These are the activations of a small neural network, seen along a few directions. Each row is one input.
Each table varies a few parts of the input and shows all the possible inputs, shuffled.
A made-up example of a description, with smaller parts first: line(6) and (point or (values(2) and ring(5)) or line(11)).
Shared parts are said once, and a part with two or three values counts as separate values.
In the rows, zero is written as 128.

Other details of the inputs vary at random and push rows far along two fixed directions, the same in every table; ignore that.

A family of inputs:
row 1: [114 130 133 125 126 136 137 118 130 142 136]
row 2: [127 125 136 133 127 119 130 112 141 131 131]
row 3: [125 128 132 137 128 125 138 131 123 143 145]
row 4: [130 130 126 125 126 128 144 121 134 141 141]
row 5: [119 122 137 121 122 126 129 122 125 145 140]
row 6: [132 130 136 144 134 127 121 125 140 133 139]
row 7: [121 126 134 124 123 119 132 126 128 146 139]
row 8: [140 132 101 127 130 137 112 114  96 109  83]
row 9: [118 122 140 129 130 131 133 125 121 144 140]
row 10: [122 121 145 141 132 126 124 116 130 131 134]
row 11: [135 121 142 142 108 135 141 140 144 146 119]
row 12: [134 128 131 137 127 123 135 112 144 128 135]
row 13: [132 132 141 144 132 123 124 123 134 132 138]
row 14: [120 124 145 137 124 123 121 115 131 131 133]
row 15: [ 98 115 166  81 132 126 145 176 166  40 155]
row 16: [119 123 124 127 133 129 129 129 136 147 139]
row 17: [122 136 125 132 123 131 141 124 133 140 140]
row 18: [118 120 134 129 133 135 129 127 126 145 140]
row 19: [129 129 126 126 121 124 140 123 133 141 143]
row 20: [122 123 134 119 128 133 139 115 131 143 137]
row 21: [122 128 142 139 125 116 124 119 133 132 132]
row 22: [124 124 142 143 133 120 127 120 133 132 133]
row 23: [148 126 102 121 133 134 114 112  97 109  84]
row 24: [132 134 131 122 125 127 136 123 133 144 143]
row 25: [153 130  98 131 123 121 109 125  94 111  92]
row 26: [140 129  98 127 133 138 105 119  99 112  84]
row 27: [131 135 142 140 124 119 121 122 134 132 138]
row 28: [151 143  98 130 131 134 113 121 100 110  87]
row 29: [121 118 133 136 132 132 117 116 143 133 133]
row 30: [128 134 137 132 131 127 133 132 124 145 144]
row 31: [151 140  95 130 134 135 105 126 103 112  89]
row 32: [136 132 136 133 126 122 127 114 143 130 137]
row 33: [118 129 137 128 124 120 133 128 124 145 139]
row 34: [120 131 135 138 129 125 131 113 142 130 128]
row 35: [125 126 127 137 130 129 135 133 129 144 145]
row 36: [133 127 131 137 122 120 131 114 142 128 137]
row 37: [116 120 124  60 134 136 138 191 113  32 115]
row 38: [129 124 132 148 131 125 126 124 139 131 139]
row 39: [116 119 127 124 131 136 126 125 133 146 140]
row 40: [145 130  94 112 129 129 123 127  88 123  91]
row 41: [129 123 125 143 130 126 122 123 147 132 138]
row 42: [128 130 137 144 121 117 126 122 133 130 138]
row 43: [116 125 140 126 122 127 130 124 121 144 140]
row 44: [127 137 137 128 123 123 130 131 125 145 144]
row 45: [120 126 137 132 132 124 136 129 123 145 139]
row 46: [138 127 146 137 111 137 136 140 145 148 119]
row 47: [150 129  99 123 134 128 118 116  99 110  83]
row 48: [124 117 136  79 122 140 142 211 127  38  89]
row 49: [121 133 122 131 127 131 134 129 137 144 141]
row 50: [155 139  94 112 132 136 124 128  91 122  95]
row 51: [ 98 135 156  78 134 134 155 192 161  53 162]
row 52: [124 132 132 133 120 121 135 130 124 143 144]
row 53: [137 134  90 118 134 136 117 133  92 125  89]
row 54: [123 121 129 138 134 125 120 120 146 135 132]
row 55: [129 126 137 148 129 121 129 123 133 130 139]
row 56: [128 131 124 127 132 133 126 132 138 148 144]
row 57: [116 133 130 127 127 130 140 121 133 143 135]
row 58: [120 128 131 138 132 126 124 118 146 133 129]
row 59: [130 134 134 124 123 123 129 129 129 146 144]
row 60: [141 128  94 123 138 134 117 137  85 126  92]
row 61: [127 128 129 128 119 120 134 128 128 143 144]
row 62: [105 123 156  90 140 130 136 191 174  45 160]
row 63: [146 142  90 117 133 139 114 137  94 123  95]
row 64: [149 119 113 125 113 146 120 140  97 125  68]
row 65: [134 132 139 136 123 118 120 120 138 133 138]
row 66: [137 133 136 133 130 126 131 112 144 130 135]
row 67: [122 118 139 141 134 130 120 118 136 132 134]
row 68: [113 127 129 125 129 137 130 123 133 145 137]
row 69: [124 127 131 121 130 127 142 119 133 144 136]
row 70: [126 133 130 143 125 126 133 115 143 127 134]
row 71: [124 120 142 132 123 122 120 113 135 132 134]
row 72: [123 122 136 143 136 124 124 122 139 133 133]
row 73: [128 132 131 132 134 132 130 134 130 146 145]
row 74: [124 126 120 131 129 130 131 132 137 145 144]
row 75: [147 134  90 135 131 132 110 125 103 111  88]
row 76: [126 124 139 135 125 115 123 117 137 133 133]
Each input here is: line(4) and (point or (values(2) and ring(9))).
The inputs of row 7 and row 61 match in every part but the line(4) part. If row 33 is changed in the same way as row 7 into row 61, which row does it become? -> row 52
The inputs of row 34 and row 28 match in every part but the line(4) part. If row 40 is changed in the same way as row 34 into row 28, which row does it become? -> row 24
Which other rows does row 16 become when the values(2) part takes its other values? List them by row number. -> row 54
Which other rows does row 32 become when the values(2) part takes its other values? List them by row number. -> row 24
Start at row 68 and move only the ring(9) part, one step at a time. The first step leads to row 39. Which rows follow, in order? -> row 18, row 9, row 43, row 5, row 37, row 20, row 1
Which other rows does row 70 become when the ring(9) part takes its other values? List them by row number. -> row 12, row 25, row 36, row 38, row 41, row 42, row 55, row 75

A family of inputs:
row 77: [131 134 119 151 134 126 120 105 139 174 152]
row 78: [140 127 139 179 128 119 107  78 168 140 122]
row 79: [120 122 132  77 132 141 136 219 136  34 117]
row 80: [155 131 109 115 117 128 118 144  80 107  79]
row 81: [116 116 136 140 128 131 123  94 131 177 136]
row 82: [143 130  92 115 141 126 103 141  75 103  98]
row 83: [153 135  95 124 126 142 120 154  91 110  78]
row 84: [117 120 136 141 124 126 134  89 129 172 135]
row 85: [114 122 138 143 128 131 130  92 128 174 135]
row 86: [143 130  83 107 132 142 124 132  93 103  78]
row 87: [153 142  78 117 137 129 117 139  85 100  95]
row 88: [ 98 125 163  90 127 132 157 156 186  90 171]
row 89: [121 130 125 144 129 139 133  96 143 175 135]
row 90: [160 146  81 113 134 129 114 136  87  99  94]
row 91: [ 96 134 158 106 140 126 150 171 175  85 189]
row 92: [104 112 186 129 134 113 126 143 190  50 157]
row 93: [ 94 112 181 107 123 126 145 178 168  97 171]
row 94: [127 131 131 151 129 112 128  96 122 168 152]
row 95: [123 124 139 136 120 125 132  86 131 172 135]
row 96: [138 130 132 156 115 128 139 113 142 177 133]
row 97: [145 135 136 151 112 127 136 110 144 177 133]
row 98: [141 126  83 106 137 148 113 137  95 107  79]
row 99: [ 97 116 181 108 118 120 157 174 166  93 170]
row 100: [133 136 135 146 126 112 125  93 124 168 152]
row 101: [123 133 133 153 133 118 123  99 121 170 153]
row 102: [144 128 107 121 124 134 116 151  77 107  80]
What do these inputs look like to the network? -> values(2) and (point or (values(3) and line(4)))
The inputs of row 98 and row 81 match in every part but the values(2) part. If row 97 is changed in the same way as row 98 into row 81, which row does it become? -> row 80
Start at row 90 and move only the line(4) part, one step at a time. The first step leads to row 87. Which rows follow, in order? -> row 91, row 77

A family of inputs:
row 103: [131 126 132 129 124 130 130 135 142 127 132]
row 104: [129 129 127 128 132 126 126 128 140 123 140]
row 105: [121 126 134 122 130 124 127 123 134 124 136]
row 106: [123 123 139 123 122 128 130 130 136 128 128]
row 107: [121 124 136 129 126 134 133 132 138 127 128]
row 108: [123 127 137 126 132 125 126 125 131 123 138]
row 109: [138 127 100 118 135 131 118 125  98 107  95]
row 110: [123 132 129 128 134 128 127 127 139 123 137]
row 111: [129 130 136 129 122 127 135 133 138 126 130]
row 112: [123 127 133 132 133 120 125 130 132 123 139]
row 113: [127 133 131 128 130 123 131 125 136 121 138]
row 114: [143 134 112 159 121 131 129  84 106 223 124]
row 115: [126 129 134 129 126 132 131 135 141 128 129]
row 116: [117 132 123 114 129 129 136 136 122 137 149]
row 117: [119 127 131 128 134 130 129 125 136 123 136]
row 118: [128 127 138 132 123 127 133 134 134 126 132]
row 119: [125 124 139 133 124 124 129 137 133 127 132]
row 120: [122 121 136 126 124 130 135 129 137 127 127]
row 121: [145 127 110 121 126 134 115 136  94 112  90]
row 122: [145 134 101 125 134 128 116 130  93 106  99]
The inputs of row 104 and row 103 match in every part but one. If row 116 is changed in the same way as row 104 into row 103, which row does it become? -> row 114
What do these inputs look like to the network? -> values(2) and (point or ring(9))
Which other rows does row 121 become when the ring(9) part takes its other values? List them by row number. -> row 103, row 106, row 107, row 111, row 115, row 118, row 119, row 120
Which other rows does row 115 become when the values(2) part takes its other values? List them by row number. -> row 110
